Each row below holds a small network's activations on one input, seen along a few directions.
Each table varies a few parts of the input and shows all the possible inputs, shuffled.
A made-up example of a description, with smaller parts first: values(3) and (point or line(9) or (line(4) and ring(8))).
Shared parts are said once, and a part with two or three values counts as separate values.

Other details of the inputs vary at random and push rows far along three fixed directions, the same in every table; ignore that.
These rows show it; all are for the same input, with only those details redrawn:
-8	20	9	3	13	-26	2	-25	-6	6	54	49	20
-18	42	-9	11	1	-26	-35	25	-59	31	-28	32	27
-75	65	-1	-1	53	28	6	31	27	9	-10	35	-19
-56	18	-1	16	24	47	11	24	52	2	-22	-7	-45
10	-26	9	20	-16	-8	6	-31	18	-1	41	7	-4
1	-5	-8	27	-28	-8	-30	18	-33	23	-39	-10	2
-53	8	1	18	21	51	17	18	63	-2	-15	-13	-51
-2	8	-7	22	-19	-16	-30	16	-40	25	-29	5	11

Table:
row 1: 25	1	14	-8	-11	-15	18	-32	12	-18	50	11	13
row 2: -9	20	7	-23	20	-18	4	-31	-17	-6	55	24	32
row 3: 15	9	-12	11	-23	-13	-22	31	-29	18	-32	5	16
row 4: 28	-14	11	-3	-18	-5	18	-25	18	-20	38	-7	3
row 5: -12	2	-10	-1	-19	-17	-22	9	-43	20	-29	-5	26
row 6: 38	-49	10	-4	-35	10	26	-47	42	-24	37	-32	-4
row 7: 17	31	8	-11	14	-17	5	-16	-5	-7	55	40	24
row 8: -5	51	-12	-24	0	-17	-23	26	-58	15	-38	13	43
row 9: -46	73	12	-15	56	33	9	44	32	-1	-11	28	-26
row 10: -34	19	-2	-6	22	53	24	26	62	-23	-16	-30	-43
row 11: 24	-45	8	38	-46	-6	-20	9	-8	23	-36	-38	-26
row 12: 22	-8	-11	-29	53	-17	20	-28	-31	-29	26	69	0
row 13: -2	46	-9	-24	7	-21	-21	27	-53	16	-42	8	51
row 14: 44	-28	4	22	-40	6	-24	21	-8	5	-36	-42	-21
row 15: -4	19	20	3	16	-33	-3	-20	-5	9	53	50	12
row 16: 20	-19	3	2	-24	-16	18	-26	26	-14	32	5	3
row 17: 30	-10	-1	19	-35	-18	-25	22	-17	17	-37	-6	-2
row 18: -1	-12	-4	20	-33	-14	-15	9	-26	18	-35	-22	-1
row 19: 42	-55	5	-10	-19	8	23	-38	45	-23	42	-44	4
row 20: -2	-3	-5	4	-26	1	-25	6	-41	13	-43	-32	12
row 21: 14	-28	21	17	-11	-14	4	-22	16	3	44	9	-11
row 22: 13	-1	11	24	-20	-4	-34	21	-38	21	-37	-19	-9
row 23: -30	43	15	-3	36	40	14	31	50	-6	-13	5	-40
row 24: -8	19	4	-26	23	-17	1	-29	-17	-3	60	21	31
row 25: 26	-37	2	35	-43	13	-22	5	-19	10	-31	-49	-16
row 26: -83	57	-3	-23	59	22	14	22	29	6	-19	20	2
row 27: 6	-45	-11	14	-45	2	-18	3	-17	11	-37	-47	0
row 28: 19	-71	12	9	-31	-4	29	-53	45	-7	35	-37	-3
row 29: 7	25	10	-31	18	-23	16	-27	0	-8	40	28	45
row 30: -26	-8	-5	-9	6	64	27	11	75	-23	-23	-51	-45
row 31: -21	45	-7	-15	5	-18	-30	17	-70	21	-30	11	39
row 32: -8	20	9	3	13	-26	2	-25	-6	6	54	49	20
row 33: -2	-16	-5	19	-33	-11	-19	13	-28	13	-32	-23	1
row 34: 11	-30	9	18	-14	-6	7	-25	16	-1	46	5	-2
row 35: 21	-29	20	19	-15	5	11	-40	21	-9	51	-8	-11
row 36: 17	3	-14	18	-33	-8	-23	27	-22	18	-47	-6	6
row 37: 14	-62	9	8	-35	-1	26	-53	39	-8	39	-29	-10
row 38: -31	-18	-29	-9	57	45	30	19	37	-28	-56	23	-66
row 39: -70	58	9	-3	59	25	3	42	28	10	-6	33	-28
row 40: 20	-22	10	12	-4	3	1	-26	8	-5	53	-9	-6
row 41: -19	-21	-2	-8	11	62	31	11	81	-24	-24	-61	-37
row 42: 16	33	12	-9	11	-17	9	-19	-4	-5	51	43	24
row 43: 7	-4	-18	-4	-35	-8	-17	22	-26	14	-52	-18	20
row 44: 17	-8	15	9	0	-8	4	-35	2	-6	61	11	4
row 45: 4	25	27	-2	22	-23	-2	-20	-15	3	59	40	12
row 46: 5	-1	-8	11	-19	-4	-31	20	-45	11	-29	-34	3
row 47: -12	45	-20	-19	-6	-28	-24	25	-50	21	-43	26	44
row 48: 34	-63	-19	-10	22	-8	25	-30	0	-31	14	38	-22
row 49: -8	17	10	-24	28	-21	7	-30	-13	-4	51	20	41
row 50: 30	-15	4	-6	-11	-5	11	-20	17	-19	46	-13	2
row 51: -20	-22	-18	-10	58	58	34	10	39	-37	-46	7	-72
row 52: -4	44	7	5	11	-23	-42	30	-65	26	-21	19	16
row 53: -7	25	16	-10	16	-23	7	-27	-17	-7	57	30	22
row 54: -34	20	-1	-6	20	52	23	25	61	-22	-18	-29	-44
row 55: 17	-10	4	-6	-13	-21	18	-21	19	-14	47	17	13
row 56: -10	38	-14	-21	2	-29	-18	30	-45	22	-43	19	52
row 57: -67	63	-13	-33	48	27	18	36	33	-2	-19	27	0
row 58: -39	24	-4	7	19	44	25	33	65	1	-29	-5	-43
row 59: 18	31	7	-12	16	-16	6	-14	-5	-7	56	39	25
row 60: -72	71	2	-15	57	29	6	29	13	-4	-6	16	-17
row 61: 15	-40	-4	36	-45	3	-20	10	-14	16	-32	-35	-12
row 62: -28	38	-14	-10	0	-28	-30	16	-61	26	-34	22	39
row 63: 17	-47	0	13	-38	8	-14	-4	-14	6	-40	-65	4
row 64: -24	24	5	-1	34	52	7	42	56	-8	-15	-20	-53
row 65: 1	25	4	-16	5	-33	15	-15	1	-6	47	45	28
row 66: 0	-8	-1	3	-18	-1	-21	7	-34	14	-46	-37	19
row 67: -35	19	6	5	22	42	16	41	65	-2	-26	-4	-50
row 68: 14	-14	-17	-26	49	-27	23	-26	-24	-22	24	81	2
row 69: 48	-65	-30	5	-4	8	-10	4	-40	-20	-61	-15	-34
row 70: 26	-21	6	-16	-7	-4	17	-31	24	-17	32	-17	20
row 71: 13	-38	12	13	-24	-18	14	-44	21	-11	51	-2	-2
row 72: 23	29	18	-13	19	-22	1	-9	-4	-5	57	41	16
row 73: -34	-13	-7	-4	-2	52	37	11	83	-10	-31	-39	-45
row 74: 7	23	20	-6	28	-21	-9	-15	-16	3	66	34	10
row 75: 45	-56	17	17	-32	-3	17	-24	50	-13	43	-12	-22
row 76: -59	39	8	-2	34	41	15	18	35	-8	-13	-9	-34
row 77: 25	17	-11	5	-14	-4	-29	29	-37	13	-23	-10	12
row 78: 13	26	17	-7	11	-36	11	-12	6	8	46	54	15
row 79: 27	-45	-10	8	-49	-4	-1	4	6	12	-53	-50	7
row 80: 39	-25	-4	24	-45	13	-15	16	-9	4	-38	-42	-11
row 81: 55	-75	-32	5	-4	9	-13	6	-40	-20	-55	-24	-35
row 82: -1	48	-19	-27	5	-17	-30	31	-59	16	-30	7	42
row 83: 37	-38	-14	-20	39	-8	21	-34	-16	-37	29	44	-14
row 84: -16	38	-10	-19	19	-21	-33	22	-65	23	-27	-1	45
row 85: -15	47	-6	-3	7	-23	-34	26	-71	17	-23	11	30
row 86: -1	-4	-9	2	-23	0	-28	9	-43	12	-40	-35	12
row 87: 10	-11	-16	-5	-26	-10	-15	24	-20	14	-52	-24	28
row 88: -48	23	2	11	34	57	9	27	43	-5	-14	-20	-45
row 89: 41	-60	26	25	-25	7	6	-37	31	-14	53	-32	-30
row 90: 0	-26	9	-11	1	-20	15	-37	12	-4	49	6	28
row 91: 14	11	-11	12	-24	-14	-20	28	-28	19	-33	6	15
row 92: -14	15	8	-8	12	-30	7	-21	-10	-2	56	38	24
row 93: 45	-76	-32	12	-16	-3	1	0	-31	-7	-71	-7	-35
row 94: -58	31	3	10	32	35	18	20	45	9	-9	8	-36
row 95: 29	-29	-13	2	-43	12	-14	10	-11	-2	-42	-54	3
row 96: 25	-28	-9	19	-53	-9	-6	13	-5	10	-47	-36	-7
row 97: -9	18	11	-24	27	-22	6	-32	-12	-3	50	21	40
row 98: 1	-36	9	-3	-9	-12	17	-36	20	-4	34	-10	17
row 99: 35	-66	5	0	-37	-3	30	-46	56	-18	30	-31	4
What is each input in this table made of?
Answer: line(9) and (point or (values(2) and line(5)))
Changing only the line(9) part turns row 94 into row 25. The same change can be made to row 18. Which row results?
Answer: row 53
Changing only the line(9) part turns row 45 into row 74. The same change can be made to row 13. Which row results?
Answer: row 19
Changing only the line(9) part turns row 97 into row 66. The same change can be made to row 60. Which row results?
Answer: row 76
Change only the values(2) part in row 42. List by row number the other rows that result.
Answer: row 35
Change only the values(2) part in row 26. List by row number the other rows that result.
Answer: row 99
Change only the line(9) part in row 9. List by row number the other rows that result.
Answer: row 14, row 17, row 23, row 64, row 67, row 72, row 75, row 78
A walk changes only the line(5) part. It starts at row 79 and steps to row 73. List the rest of the walk in order.
Answer: row 96, row 58, row 78
Which other rows agree with row 90 in the line(9) part? List them by row number.
Answer: row 3, row 27, row 34, row 39, row 48, row 55, row 57, row 75, row 87, row 92

Table:
row 100: 25	-43	13	17	-40	30	25	-26	62	-33	52	-51	-36
row 101: -4	14	5	-59	47	-15	30	-38	11	-24	53	29	49
row 102: 37	-1	-1	14	-58	-45	-21	10	-42	21	-28	-4	34
row 103: 3	14	11	-4	-5	-44	-10	-41	-41	-3	78	28	40
row 104: 13	-7	29	-7	4	-33	15	-26	23	6	48	12	22
row 105: 21	7	-2	-4	13	-18	-32	22	-57	5	-17	-3	5
row 106: -36	19	10	-28	74	18	29	3	61	-10	42	46	-21
row 107: -5	-5	24	-17	47	-6	35	-18	47	-13	40	36	-12
row 108: 59	-17	-2	1	-27	-38	-9	-27	-41	-23	49	19	15
row 109: 29	-94	-11	44	-90	7	-26	-1	5	15	-51	-86	-22
row 110: -21	1	1	16	-26	-18	-15	15	-21	23	-45	-13	10
row 111: -27	39	5	-3	18	14	-28	47	-19	14	-32	-29	-2
row 112: 48	-16	-33	-21	-47	-27	-11	-5	-54	-3	-42	-27	48
row 113: 41	18	5	-9	-3	-31	0	-32	-35	-10	44	51	20
row 114: -33	8	-17	13	26	25	1	14	-3	4	-27	12	-18
row 115: 6	8	5	7	-5	-40	-5	-44	-28	11	64	36	51
row 116: -8	-32	22	16	-8	63	14	5	71	-4	-21	-76	-56
row 117: 46	-88	-4	39	-61	15	-8	-29	-11	-7	-29	-59	-39
row 118: -34	40	-3	8	-3	4	-25	16	-36	24	-40	-9	4
row 119: -26	37	2	4	22	17	-21	42	-7	27	-39	-11	14
row 120: 36	-52	-10	-26	-32	-38	16	-65	-34	-17	37	-3	56
row 121: -41	18	20	-20	47	22	35	-2	82	-1	52	11	-17
row 122: -68	28	-8	1	40	27	7	43	12	4	-65	17	-34
row 123: -36	49	-2	-14	71	20	-2	31	5	6	-14	38	-2
row 124: -60	46	-13	-7	50	23	-1	33	-20	-6	-22	19	-26
row 125: -43	50	-4	3	24	43	14	27	50	-3	-5	5	-13
row 126: 5	2	10	-11	20	-8	41	-23	49	-25	46	46	-14
row 127: -4	-26	3	29	-43	73	10	20	68	-12	-52	-82	-67
row 128: 30	25	-19	4	-5	-28	-24	11	-58	9	-12	41	33
row 129: 48	-80	4	7	-26	12	48	-54	87	-36	75	-7	-43
row 130: -35	1	-27	8	7	14	-18	40	-21	19	-64	2	-22
row 131: 22	8	2	1	5	-5	-33	22	-57	17	-51	-4	3
row 132: 12	29	-13	-2	-34	-35	-30	30	-47	28	-23	15	39
What is each input in this table made of?
Answer: values(3) and (point or (values(2) and line(5)))
Changing only the values(3) part turns row 110 into row 102. The same change can be made to row 109. Which row results?
Answer: row 132
Change only the line(5) part in row 121. List by row number the other rows that result.
Answer: row 104, row 111, row 116, row 119
